Each row below is a small network's average activation on inputs in which a field has the value named, seen along a few directions.
Values that are neighbours, or in one group, have similar rows; names and order tell nothing.
In the rows, zero is written as 500.
Random noise pushes rows far along 12 fixed directions. That doesn't count. These rows show it; they differ only by the noise:
[564 478 441 673 273 453 410 443 407 601 500 346 461 429 634 589 442 723
 433 392 654 416 493]
[355 429 622 531 611 676 552 557 479 462 481 563 514 466 402 276 559 415
 360 637 353 418 460]
[484 547 142 157 429 522 565 451 625 489 305 378 741 313 784 667 794 406
 673 417 542 600 397]
[544 586 314 377 400 533 625 452 514 331 345 474 444 452 659 650 510 485
 499 555 836 338 344]
[654 608 489 464 572 624 516 358 367 346 440 522 464 429 606 540 569 292
 605 327 471 487 593]
[492 539 439 530 545 733 550 409 606 448 295 612 508 401 657 503 673 465
 509 500 291 389 566]
[504 459 345 414 383 516 676 460 514 572 307 514 585 349 643 704 523 431
 420 472 532 336 291]
[413 618 574 572 470 700 609 506 233  74 422 639 329 415 718 422 570 474
 596 581 735 343 480]
[436 586 537 743 405 385 458 572 573 802 670 572 280 581 377 376 320 520
 434 485 365 771 498]
[409 425 602 681 421 626 374 538 337 506 472 520 405 583 466 526 555 611
 454 355 508 241 304]
[624 528 606 678 523 671 624 347 478 459 435 516 419 425 506 520 363 534
 353 560 554 277 495]
[428 565 507 579 350 508 234 480 384 355 633 256 494 405 603 114 530 629
 466 605 701 631 654]
[214 401 564 730 423 511 413 865 467 766 600 506 252 601 290 269 514 597
 279 560 495 547 280]
[292 273 513 353 409 324 312 513 438 572 667 336 801 604 395 390 552 655
 473 502 420 534 465]


Values of G:
g1: [651 548 498 493 516 275 650 419 292 423 416 721 486 396 645 777 371 354
 645 325 439 504 600]
g11: [594 642 339 498 461 545 532 586 721 536 305 529 295 470 568 446 534 430
 399 623 586 477 509]
g12: [484 384 400 353 550 400 612 725 585 688 471 455 603 409 428 532 505 457
 388 574 453 583 482]
g4: [353 513 477 527 557 570 500 698 531 448 614 435 347 627 449 413 610 727
 591 602 718 633 503]
g3: [410 609 492 667 350 649 544 766 408 528 435 424 377 191 659 354 543 580
 410 642 780 541 291]
g9: [383 337 582 620 486 541 450 653 485 520 478 573 528 637 483 718 673 744
 582 451 422 325 469]
g8: [405 402 496 627 465 542 596 645 418 549 438 667 405 388 617 501 598 535
 524 461 323 476 585]
g6: [647 563 439 523 735 747 574 537 778 622 341 493 318 501 376 525 566 449
 396 523 472 456 459]
g5: [615 602 520 536 616 686 155 474 606 400 367 396 408 565 480 451 682 463
 620 336 559 374 491]
g2: [440 347 592 523 409 282 471 567 544 588 628 546 521 760 358 716 389 692
 476 485 544 412 414]
g7: [739 546 590 467 636 435 385 354 460 662 586 209 692 420 462 667 460 485
 656 255 539 612 440]
g10: [741 465 425 524 330 368 488 433 310 500 426 448 569 302 696 604 435 336
 419 356 444 506 740]
G is arranged as 4 separate groups.
- List the group mates of g5, in the order listed. => g1, g7
- List the group mates of g9, in the order listed. => g2, g10
- List the group mates of g4, in the order listed. => g8, g6

Values of K:
k4: [730 623 511 521 508 507 404 419 467 611 613 448 436 602 350 645 434 437
 635 203 502 626 393]
k7: [680 580 290 443 224 181 377 399 578 546 385 451 530 440 641 641 318 419
 332 518 612 442 569]
k1: [533 548 469 347 614 582 756 391 660 271 407 455 715 342 672 640 529 681
 614 733 722 424 499]
k9: [272 507 400  82 699 483 294 693 639 258 586 555 487 846 264 249 778 224
 563 598 470 601 598]
k2: [584 541 405 213 476 422 705 449 748 259 405 580 491 715 326 600 311 454
 322 846 847 213 305]
k5: [355 592 509 475 459 602 107 551 512 403 577 385 474 652 520 358 761 448
 764 349 507 570 306]
k12: [434 606 441 551 513 658 412 648 473 616 537 407 435 518 526 551 757 732
 764 263 540 747 343]
k8: [340 457 607 510 364 333 450 436 333 348 690 669 463 688 463 455 338 543
 537 537 554 484 565]
k6: [425 343 459 646 391 490 601 478 507 561 363 575 605 310 779 576 558 610
 485 550 302 428 674]
k10: [505 444 447 742 470 325 479 631 412 734 502 657 217 547 603 535 468 502
 521 312 228 731 811]
k11: [410 489 402 183 610 430 522 297 765 454 418 556 851 601 474 676 546 575
 704 530 377 442 293]
k3: [441 574 462 454 366 443 509 398 227 386 464 603 480 421 654 476 462 328
 617 389 513 499 454]
Each value of K is a pair of two hidden parts, and every pair occurs once (4 first parts, 3 second parts).
- Changing only the second part turns k9 into k8. k2 has the same second part as k9; what does that change turn k2 into? => k4
- Changing only the second part turns k10 into k5. k11 has the same second part as k10; what does that change turn k11 into? => k7
